These are the activations of a small neural network, seen along a few directions. Each row is one input.
Each table varies a few parts of the input and shows all the possible inputs, shuffled.
A made-up example of a description, with smaller parts first: one of 3 separate values, together with either a single point or one of 9 places along a line or (one of 4 places along a line, together with one of 5 places around a ring).
Shared parts are said once, and a part with two or three values counts as separate values.

Other details of the inputs shift rows strongly along two fixed directions, in all tables alike. That doesn't count.

Table:
row 1: -1.12	-0.58	-0.01	-1.15	-0.99	+1.49	+2.86	+1.32	-0.07	+2.88	+2.12
row 2: +0.16	-3.24	-0.45	-1.57	-1.52	-0.31	+2.30	-2.43	-2.27	+0.27	+2.07
row 3: +0.34	+2.99	+1.48	+2.11	-0.04	+1.64	-0.51	-6.36	-3.69	-1.34	+2.28
row 4: -0.82	+1.97	-0.10	-0.35	+0.44	+2.29	+0.20	+7.09	+3.05	+4.78	+0.28
row 5: +0.79	-2.60	-1.55	+0.32	-0.15	-1.74	-0.88	-0.68	-0.53	-3.05	-2.14
row 6: -0.90	-3.00	-1.03	-0.08	-1.24	-0.82	+2.67	-3.55	-1.90	-2.72	-0.04
row 7: +0.99	-2.94	-0.62	+0.25	-0.61	-1.67	-1.90	-1.15	-0.74	-3.85	-1.64
row 8: -1.24	-0.54	+0.84	-1.15	-1.36	+1.93	+2.15	+1.24	-0.07	+2.54	+2.71
row 9: +2.68	-1.24	-1.39	-0.48	+0.95	-1.26	-3.78	+4.78	+1.41	+1.10	-2.05
row 10: -1.49	+2.93	+1.76	-0.27	+0.53	+0.73	+1.76	-1.66	+0.69	+1.45	+1.31
row 11: -1.76	+3.23	+1.34	-0.21	+0.65	+0.75	+2.51	-1.33	+0.89	+1.94	+1.13
row 12: -3.38	+0.71	+0.58	+0.50	-1.11	+2.46	+3.63	+1.05	+0.91	+0.68	+1.17
row 13: +3.04	-4.09	-2.11	-1.33	+0.02	-2.80	-1.61	-0.63	-1.63	-1.01	-1.20
row 14: -1.30	+2.30	+0.78	-0.23	+0.11	+2.98	-0.01	+7.20	+3.20	+4.86	+1.05
row 15: -0.25	+0.56	+0.17	-0.74	+0.42	-1.50	+2.49	-5.01	-1.34	-0.36	+0.56
row 16: -1.55	-2.26	-0.17	-0.07	-1.51	+0.12	+2.81	-2.86	-1.44	-2.20	+0.74
row 17: -1.21	+2.67	+0.94	-0.23	+0.74	+0.08	+2.14	-1.94	+0.51	+1.40	+0.70
row 18: +0.84	-3.86	-0.36	-1.65	-1.56	-0.83	+1.20	-2.96	-2.63	-0.60	+1.82
row 19: -2.91	+3.25	+1.03	+1.36	+0.11	+3.28	+0.32	+6.75	+4.04	+2.25	-0.40
row 20: +0.97	-2.93	-0.51	+0.31	-0.60	-1.58	-2.01	-1.12	-0.75	-3.88	-1.53
row 21: +3.09	+1.78	-0.86	+0.34	+2.86	-3.19	-4.84	+1.64	+1.95	-0.58	-3.95
row 22: -2.11	+3.50	+2.13	-0.24	+0.36	+1.36	+2.19	-1.23	+1.02	+1.93	+1.80
row 23: +2.81	-3.82	-1.34	-1.25	-0.34	-2.22	-2.12	-0.38	-1.48	-1.05	-0.61
row 24: -3.22	+0.60	+0.80	+0.50	-1.18	+2.36	+3.25	+0.96	+0.88	+0.44	+1.24
row 25: -1.47	+2.92	+1.37	-0.27	+0.67	+0.55	+2.16	-1.63	+0.70	+1.64	+1.04
row 26: +1.64	-3.55	-1.79	+0.30	-0.13	-2.67	-1.86	-1.61	-1.16	-4.15	-2.59
row 27: +2.46	+1.24	-0.52	+3.84	+0.62	+1.07	-7.05	+2.63	-0.59	-3.59	-2.29
row 28: +3.56	+1.02	-0.55	+2.37	+0.70	+1.34	-7.06	+3.76	-0.99	-0.29	-0.76
row 29: -1.21	-0.30	-0.40	-0.98	-0.68	+1.50	+3.10	+1.94	+0.28	+3.35	+1.71
row 30: +2.07	+2.66	+0.24	+0.42	+2.48	-1.83	-4.54	+2.18	+2.39	+0.03	-2.86
row 31: -0.35	+0.63	+0.07	-0.69	+0.43	-1.47	+2.71	-4.99	-1.35	-0.22	+0.53
row 32: -1.76	-2.17	+0.31	-0.04	-1.71	+0.42	+2.56	-2.89	-1.43	-2.28	+1.10
row 33: +2.64	+2.16	-0.10	+0.36	+2.63	-2.46	-4.84	+1.87	+2.15	-0.36	-3.30
Description of these inputs: one of 3 separate values, together with either a single point or one of 10 places along a line.
Q: The inputs of row 7 and row 18 match in every part but the choice among 3 separate values. If row 32 is changed in the same way as row 7 into row 18, which row does it become?
A: row 14
Q: Which other rows does row 27 become when the choice among 3 separate values takes its other values? List them by row number.
A: row 3, row 28
Q: Which other rows does row 10 become when the place on the line of 10 takes its other values? List them by row number.
A: row 11, row 15, row 17, row 21, row 22, row 25, row 30, row 31, row 33
Q: Which other rows does row 31 become when the choice among 3 separate values takes its other values? List them by row number.
A: row 6, row 29

Table:
row 34: -1.11	-2.83	-0.59	-0.72	-2.23	+0.73	+4.19	-3.17	-2.96	-0.06	+2.73
row 35: -2.83	-1.99	+0.96	-1.14	-2.20	+1.45	+4.77	-1.98	-1.17	+0.11	+3.09
row 36: +2.32	-4.27	-2.43	-0.53	-0.13	-3.16	-2.19	-0.75	-1.22	-2.98	-2.55
row 37: +1.93	+3.86	+0.00	+1.91	+3.26	-0.89	-6.45	+6.43	+4.39	+0.24	-4.62
row 38: +3.64	-1.42	-1.01	+0.52	+1.09	-2.94	-4.35	-3.50	-2.53	-3.67	-1.71
row 39: +2.95	-2.53	-2.36	+0.12	+0.79	-1.96	-3.64	+2.91	+0.51	-1.48	-3.20
row 40: -5.72	+4.32	+2.55	+0.44	-1.45	+7.13	+5.10	+6.78	+3.37	+6.89	+4.13
row 41: -2.39	-2.63	+0.22	-0.92	-2.06	+0.76	+4.86	-2.84	-1.50	-0.29	+2.40
row 42: +3.37	-1.57	-0.30	+0.13	+0.66	-3.33	-4.22	-3.84	-1.59	-4.32	-2.18
row 43: -0.40	-0.35	+0.16	+0.20	-1.04	-0.28	+2.93	-6.83	-3.67	-1.40	+2.24
row 44: +1.71	+5.02	-0.50	+2.16	+3.20	+0.35	-5.49	+7.30	+4.47	+1.63	-4.02
row 45: -1.40	-2.57	-0.01	-2.76	-1.49	-0.26	+5.21	-2.96	-1.23	+1.96	+2.98
row 46: +0.73	+5.54	-0.07	+2.01	+3.12	+0.38	-5.14	+7.86	+4.95	+1.94	-4.23
row 47: +2.95	-1.03	-0.44	+0.66	+0.73	-2.36	-4.26	-3.16	-1.58	-3.02	-1.51
row 48: +3.26	-3.22	-1.27	-0.40	+0.11	-2.44	-4.82	+2.26	+0.33	-2.50	-2.94
row 49: -2.68	+1.09	+1.94	-0.21	-0.94	+1.00	+3.92	-5.04	-1.42	-0.66	+2.82
row 50: -6.01	+5.06	+2.31	+0.49	-1.19	+7.52	+5.74	+7.52	+3.25	+7.40	+4.54
row 51: -0.32	-0.50	+0.86	-1.97	-0.23	-1.72	+3.83	-6.99	-2.41	+0.19	+2.04
Q: Describe the family of inputs behind these rows.
A: one of 2 separate values, together with either a single point or one of 8 places around a ring
Q: The inputs of row 49 and row 35 match in every part but the choice among 2 separate values. If row 43 is changed in the same way as row 49 into row 35, which row does it become?
A: row 34
Q: Which other rows does row 39 become when the choice among 2 separate values takes its other values? List them by row number.
A: row 44
Q: Which other rows does row 37 become when the choice among 2 separate values takes its other values? List them by row number.
A: row 41
